These are the activations of a small network on made-up records, seen along a few directions, one row for each record.
Each row is followed by the record's values for the fields S, P, L, D, N.
Not every record has every field; a missing one is written missing.
The largest differences between rows may come from other fields.
In the rows, 500 means zero.
Random noise pushes rows far along 15 fixed directions. That doesn't count. These rows show it; they differ only by the noise:
[503 456 503 422 443 448 571 473 453 510 217 448 549 436 572 622 527 480
 513 478 570 544 384 439 631 440 439 410 506 453 506 444 325 442 406 583
 511]
[656 560 587 540 667 555 504 536 434 439 365 526 580 452 440 495 467 410
 540 428 311 605 494 505 528 527 570 474 490 551 545 637 632 501 679 469
 466]
[283 559 377 352 434 555 467 449 618 369 538 502 559 483 555 456 229 517
 412 655 801 573 439 459 474 629 571 361 637 608 475 386 590 473 601 651
 502]
[491 651 497 593 735 568 479 535 518 432 626 533 482 560 508 458 626 738
 564 689 419 447 580 447 505 736 445 348 467 310 388 447 606 808 607 339
 400]
[595 361 481 440 344 336 526 371 643 589 327 377 661 527 574 621 644 486
 470 442 725 735 408 473 335 415 441 504 625 511 508 398 540 381 248 470
 338]
[274 669 428 512 427 584 540 398 362 481 493 440 467 516 476 472 226 157
 582 486 638 518 487 601 579 787 511 519 534 551 592 672 527 582 707 586
 311]
[300 446 461 375 365 743 510 341 622 406 559 453 729 651 405 301 442 428
 457 646 466 426 573 391 529 478 604 464 555 520 560 548 465 416 681 718
 607]
[426 637 608 608 478 513 493 502 416 382 623 523 391 551 495 309 512 508
 559 498 385 208 596 563 609 501 368 491 312 360 527 445 331 531 668 533
 707]
[542 518 372 556 358 499 513 220 510 440 292 437 459 282 423 554 329 513
 713 568 635 779 451 684 344 521 607 489 437 737 350 577 471 443 410 615
 275]
[536 600 583 387 485 454 502 638 512 469 314 467 592 646 561 578 656 385
 456 506 217 614 413 340 612 500 543 462 508 341 598 574 368 503 682 373
 396]
[505 331 566 596 533 611 363 540 479 707 461 535 627 701 180 378 472 307
 616 496 447 481 595 472 357 476 558 709 411 636 515 534 595 495 363 617
 478]
[358 586 504 622 471 642 415 378 464 356 390 462 499 509 410 374 410 469
 509 527 487 402 513 592 508 737 496 455 444 470 504 542 522 669 718 517
 427]
[478 515 570 564 511 437 370 517 476 562 363 429 611 564 563 555 384 219
 463 243 634 548 411 602 413 570 374 562 529 549 749 453 645 541 463 454
 446]
[595 600 683 587 589 479 448 625 471 618 649 508 794 619 286 555 595 335
 521 562 382 507 566 538 284 362 535 354 565 379 538 563 357 478 598 480
 519]
[430 494 544 459 371 559 366 370 613 400 317 461 551 485 734 425 487 418
 491 276 315 569 419 557 607 368 405 689 322 498 817 547 450 365 477 487
 545]
[436 295 647 661 627 643 194 630 517 515 231 623 622 420 373 457 543 663
 233 415 497 371 429 458 521 559 462 569 450 398 559 421 584 491 293 473
 565]
[449 546 633 656 250 406 391 426 510 484 518 463 561 538 328 397 503 323
 437 452 591 473 517 686 283 500 488 563 495 447 512 546 366 366 589 499
 415]

[467 508 383 523 432 549 565 360 497 545 607 435 440 530 509 501 573 570
 694 569 412 440 592 514 501 443 470 529 368 509 469 511 353 554 337 521
 498] => S=s3 P=p3 L=l1 D=d1 N=n2
[571 398 565 614 462 465 367 648 447 548 417 494 540 511 325 573 544 395
 212 401 493 525 463 471 355 611 638 591 637 529 489 548 691 425 437 362
 380] => S=s3 P=p3 L=l2 D=d1 N=n2
[521 393 409 431 390 588 487 458 517 366 360 391 469 609 552 444 446 473
 451 371 308 363 489 403 569 437 556 558 431 690 608 393 567 526 525 551
 724] => S=s3 P=p3 L=l2 D=d1 N=n2
[527 558 462 447 323 410 508 443 598 397 526 496 420 456 445 494 482 642
 605 700 499 600 487 554 357 338 610 407 437 582 314 427 265 406 555 582
 517] => S=s1 P=p1 L=l2 D=d1 N=n2
[625 647 594 537 603 453 443 650 405 415 418 608 447 384 276 542 362 478
 567 691 406 639 459 567 368 481 731 355 487 610 285 525 436 481 783 577
 488] => S=s3 P=p2 L=l3 D=d1 N=n1
[534 710 590 469 610 398 615 607 416 425 745 577 509 332 519 539 354 420
 390 564 652 526 514 567 499 493 558 307 684 451 424 565 524 347 757 542
 567] => S=s3 P=p3 L=l3 D=missing N=missing
[405 572 354 520 413 602 458 414 487 522 618 317 640 582 504 688 542 409
 515 575 358 524 531 429 381 523 601 432 502 516 603 513 438 551 274 453
 426] => S=s3 P=p2 L=l3 D=missing N=missing
[273 428 392 499 376 521 443 643 362 617 577 459 445 599 397 607 375 415
 392 571 676 215 486 399 529 536 503 464 521 523 483 310 316 540 221 629
 662] => S=s1 P=p1 L=l2 D=d1 N=n2
[643 628 567 622 461 330 546 612 266 552 531 428 423 513 316 652 473 317
 641 543 476 415 513 578 358 407 548 368 452 563 377 410 288 503 491 561
 600] => S=s1 P=p1 L=l3 D=d1 N=n1
[470 326 554 537 490 514 369 613 507 604 427 625 383 534 406 410 538 465
 409 492 530 565 463 437 526 614 565 811 479 501 486 547 686 424 402 468
 359] => S=s3 P=p2 L=l3 D=d2 N=n2
[637 432 507 564 543 555 493 458 417 584 195 432 715 383 335 722 523 405
 554 481 411 698 410 544 385 430 630 380 577 571 487 645 402 516 434 521
 347] => S=s2 P=p3 L=l3 D=d1 N=n1
[344 662 503 460 416 537 582 328 548 402 591 370 693 573 603 500 482 365
 491 563 691 474 466 631 438 614 404 247 688 333 609 497 419 690 862 519
 445] => S=s1 P=p2 L=l3 D=d1 N=n2
[596 410 523 396 541 516 646 594 436 457 482 556 404 587 418 320 387 356
 468 420 485 471 543 388 645 568 589 627 572 666 477 585 761 417 747 579
 583] => S=s1 P=p3 L=l2 D=d1 N=n2
[473 457 448 376 587 533 589 459 496 665 380 565 558 483 440 518 333 428
 776 583 674 677 482 523 544 440 478 485 479 632 433 547 436 518 464 711
 427] => S=s2 P=p2 L=l1 D=missing N=missing
[392 553 570 427 558 386 498 615 526 637 411 572 470 671 636 456 456 282
 559 405 697 630 377 536 601 731 325 626 579 360 672 557 584 686 740 384
 237] => S=s2 P=p3 L=l3 D=d2 N=n2
[461 570 581 548 650 633 354 515 529 410 311 566 508 463 519 440 517 657
 550 493 271 438 489 547 603 508 444 441 318 406 529 510 406 661 637 466
 555] => S=s3 P=p3 L=l1 D=missing N=missing
[532 501 550 568 735 614 480 364 524 614 413 549 629 376 569 528 481 583
 749 436 499 588 505 704 509 389 320 443 397 458 580 585 452 689 487 541
 474] => S=s2 P=p1 L=l2 D=missing N=missing
[550 482 406 412 388 455 604 495 316 358 147 498 292 195 518 633 248 359
 409 401 523 658 336 450 711 569 713 559 529 751 437 640 533 207 491 619
 441] => S=s3 P=p1 L=l3 D=d1 N=n2
[437 440 438 593 556 681 444 391 505 395 593 573 388 368 494 307 330 656
 525 458 510 371 585 615 544 521 487 596 383 633 505 517 646 535 492 578
 631] => S=s2 P=p1 L=l2 D=d1 N=n1
[790 296 717 673 521 452 550 466 469 420 278 564 542 355 294 329 624 561
 316 274 513 449 529 582 471 479 498 575 589 515 393 625 701 321 638 461
 542] => S=s1 P=p3 L=l2 D=missing N=missing
[560 805 616 732 462 384 497 543 290 364 641 530 360 293 369 499 339 373
 495 448 434 405 551 760 410 576 542 399 427 492 430 646 353 415 724 435
 492] => S=s3 P=p3 L=l2 D=missing N=missing
[383 583 606 518 377 566 340 513 481 423 357 479 578 579 292 434 379 320
 542 600 374 448 475 592 389 396 610 424 408 558 483 472 250 493 785 686
 614] => S=s3 P=p2 L=l3 D=d1 N=n1
[371 477 623 476 560 595 473 662 389 669 645 617 522 570 385 445 523 387
 521 613 390 320 586 404 653 337 499 597 400 367 512 537 273 362 427 684
 691] => S=s3 P=p1 L=l3 D=missing N=missing
[652 549 537 469 599 488 652 518 435 461 542 429 571 548 613 540 646 388
 465 396 305 531 530 357 620 531 496 499 558 429 625 595 661 441 563 387
 500] => S=s2 P=p2 L=l3 D=missing N=missing
[467 565 557 505 644 579 537 565 422 591 587 646 492 428 444 483 519 552
 649 650 392 499 544 524 620 420 500 482 412 373 449 638 294 515 552 565
 494] => S=s1 P=p1 L=l3 D=d1 N=n1
[543 377 510 464 385 521 539 416 639 567 443 600 528 521 303 359 585 563
 569 678 508 753 518 497 410 515 654 644 543 527 312 707 503 384 611 523
 212] => S=s1 P=p3 L=l2 D=d1 N=n2
[408 504 438 382 526 672 561 495 461 278 495 513 380 384 633 438 450 558
 289 492 319 406 497 339 803 581 634 530 523 512 534 606 636 385 644 540
 625] => S=s3 P=p1 L=l2 D=d1 N=n1
[607 562 464 665 507 426 676 262 413 419 498 381 289 532 499 407 686 604
 688 552 583 425 597 601 473 782 374 469 459 415 280 444 670 803 646 397
 335] => S=s3 P=p2 L=l3 D=d1 N=n1
[618 563 395 514 465 481 597 502 441 298 667 477 342 347 552 542 504 664
 388 580 397 485 531 435 511 514 682 444 546 580 379 497 593 394 490 439
 581] => S=s1 P=p3 L=l3 D=d1 N=n1
[303 520 399 428 556 616 412 699 335 497 411 514 461 446 509 681 275 413
 360 524 460 338 400 348 689 576 595 417 480 573 578 419 401 515 344 608
 658] => S=s3 P=p2 L=l2 D=d2 N=n2
[492 528 595 375 504 376 497 701 572 595 660 550 634 696 458 481 438 354
 435 525 626 491 492 456 392 384 492 423 652 497 540 409 449 456 681 550
 622] => S=s2 P=p3 L=l2 D=d2 N=n1
[524 543 557 557 455 421 390 713 515 506 781 558 439 585 359 477 548 448
 322 584 395 510 558 408 337 535 689 630 545 499 462 527 606 319 470 370
 453] => S=s3 P=p3 L=l3 D=d1 N=n2
[560 536 548 446 524 469 434 618 588 513 568 573 504 602 559 440 465 400
 510 408 348 633 474 508 476 463 534 651 483 544 663 600 599 475 648 384
 444] => S=s1 P=p1 L=l2 D=d2 N=n2
[500 510 525 361 476 455 695 348 660 722 748 590 647 578 498 392 621 413
 727 687 650 842 582 536 439 450 483 618 616 379 441 770 490 370 612 542
 160] => S=s2 P=p1 L=l3 D=d2 N=n1
[614 584 427 559 482 429 568 376 494 414 389 401 373 527 504 527 580 677
 749 600 425 495 514 559 432 509 454 343 368 536 322 369 367 750 565 471
 484] => S=s1 P=p1 L=l2 D=d2 N=n1
[394 486 460 601 417 552 393 376 553 428 482 498 439 430 432 431 446 619
 490 551 591 441 509 620 405 576 495 498 439 533 416 453 481 559 485 524
 473] => S=s3 P=p2 L=l2 D=d1 N=n2
[465 582 438 639 440 473 401 441 417 450 523 397 292 485 651 545 494 442
 507 311 391 410 507 577 512 610 419 657 340 526 634 475 568 585 320 352
 460] => S=s1 P=p1 L=l2 D=d1 N=n1

Which values does each new row have?
[546 674 469 534 484 340 481 555 416 511 534 519 261 389 590 640 455 467
 651 545 438 654 446 561 480 501 539 569 356 536 453 505 404 445 394 432
 371] => S=s3 P=p1 L=l3 D=d1 N=n2
[473 398 306 600 551 681 581 441 277 704 542 343 510 618 334 650 448 295
 703 478 443 362 596 428 498 635 546 557 463 678 545 557 566 719 170 569
 461] => S=s1 P=p3 L=l2 D=d1 N=n2
[638 591 406 379 621 505 631 520 475 474 678 545 388 362 602 576 462 617
 648 571 256 590 585 414 612 278 608 491 381 632 420 567 464 340 359 546
 631] => S=s3 P=p1 L=l2 D=missing N=missing
[285 429 440 481 537 648 423 547 468 630 520 597 463 445 449 515 441 563
 437 613 546 454 519 422 630 591 531 593 461 442 448 566 458 484 277 570
 424] => S=s3 P=p1 L=l2 D=missing N=missing
[421 682 460 528 398 548 297 553 541 358 608 464 529 545 491 510 262 453
 592 493 259 391 495 636 329 276 570 396 307 679 667 388 214 539 579 556
 767] => S=s1 P=p3 L=l2 D=d1 N=n2
[667 445 587 505 613 400 511 627 492 706 539 555 557 590 412 557 686 467
 539 493 426 603 545 427 432 425 507 577 520 438 445 549 547 459 368 406
 398] => S=s3 P=p1 L=l1 D=d2 N=n1
[570 458 416 454 428 559 582 452 430 518 557 349 562 645 504 548 500 310
 571 402 285 390 555 403 507 361 557 532 455 647 651 481 484 477 391 562
 678] => S=s1 P=p1 L=l2 D=d1 N=n2
[491 558 461 600 371 457 536 433 415 571 739 369 557 508 488 589 461 274
 474 374 538 451 575 577 368 479 493 548 538 552 625 575 505 379 298 466
 486] => S=s1 P=p3 L=l2 D=missing N=missing
[481 565 423 580 542 578 452 555 352 465 374 444 519 391 323 684 353 412
 391 518 459 540 459 515 439 674 699 371 610 608 414 625 540 588 528 468
 365] => S=s2 P=p1 L=l2 D=missing N=missing
[567 470 475 536 276 488 519 355 531 323 418 357 419 608 591 385 668 498
 495 354 230 385 526 445 546 478 478 636 343 518 618 462 488 438 504 415
 589] => S=s2 P=p2 L=l1 D=d2 N=n2
[688 518 589 421 503 227 645 692 441 523 367 494 424 580 405 568 572 460
 489 520 570 517 462 412 487 446 508 370 601 507 283 386 425 476 646 492
 532] => S=s3 P=p3 L=l2 D=missing N=missing
[776 644 477 666 376 306 488 360 482 367 369 332 482 354 544 714 605 552
 607 439 382 710 425 660 225 455 546 370 426 575 473 451 428 493 393 306
 355] => S=s1 P=p2 L=l3 D=d2 N=n2
[757 656 605 515 666 413 649 705 262 447 538 534 523 330 387 661 415 426
 497 502 350 450 525 488 535 304 619 234 557 562 383 543 357 360 622 574
 744] => S=s1 P=p1 L=l2 D=missing N=missing
[658 544 590 468 605 426 615 690 373 598 550 517 502 810 204 384 480 260
 697 572 383 400 616 420 438 490 579 448 505 614 362 469 516 631 830 594
 611] => S=s3 P=p3 L=l1 D=d2 N=n1
[586 579 541 609 720 518 557 439 451 381 498 600 417 205 593 454 429 596
 397 389 632 623 498 614 594 764 464 513 594 459 466 691 861 484 614 357
 309] => S=s1 P=p2 L=l3 D=missing N=missing
[636 466 573 527 360 301 695 403 401 515 595 452 373 527 453 341 398 271
 638 304 701 348 586 670 455 316 371 570 484 663 481 428 491 350 615 675
 725] => S=s3 P=p1 L=l2 D=d1 N=n2
[535 562 471 526 534 506 596 447 385 408 682 403 454 436 602 509 448 482
 450 373 454 240 611 464 594 413 426 425 436 562 555 392 554 387 351 569
 825] => S=s3 P=p1 L=l2 D=missing N=missing
[479 319 503 407 514 558 454 481 635 483 356 532 575 472 550 466 567 671
 304 481 552 512 466 379 566 461 502 521 574 484 470 438 615 417 415 527
 556] => S=s3 P=p1 L=l2 D=missing N=missing
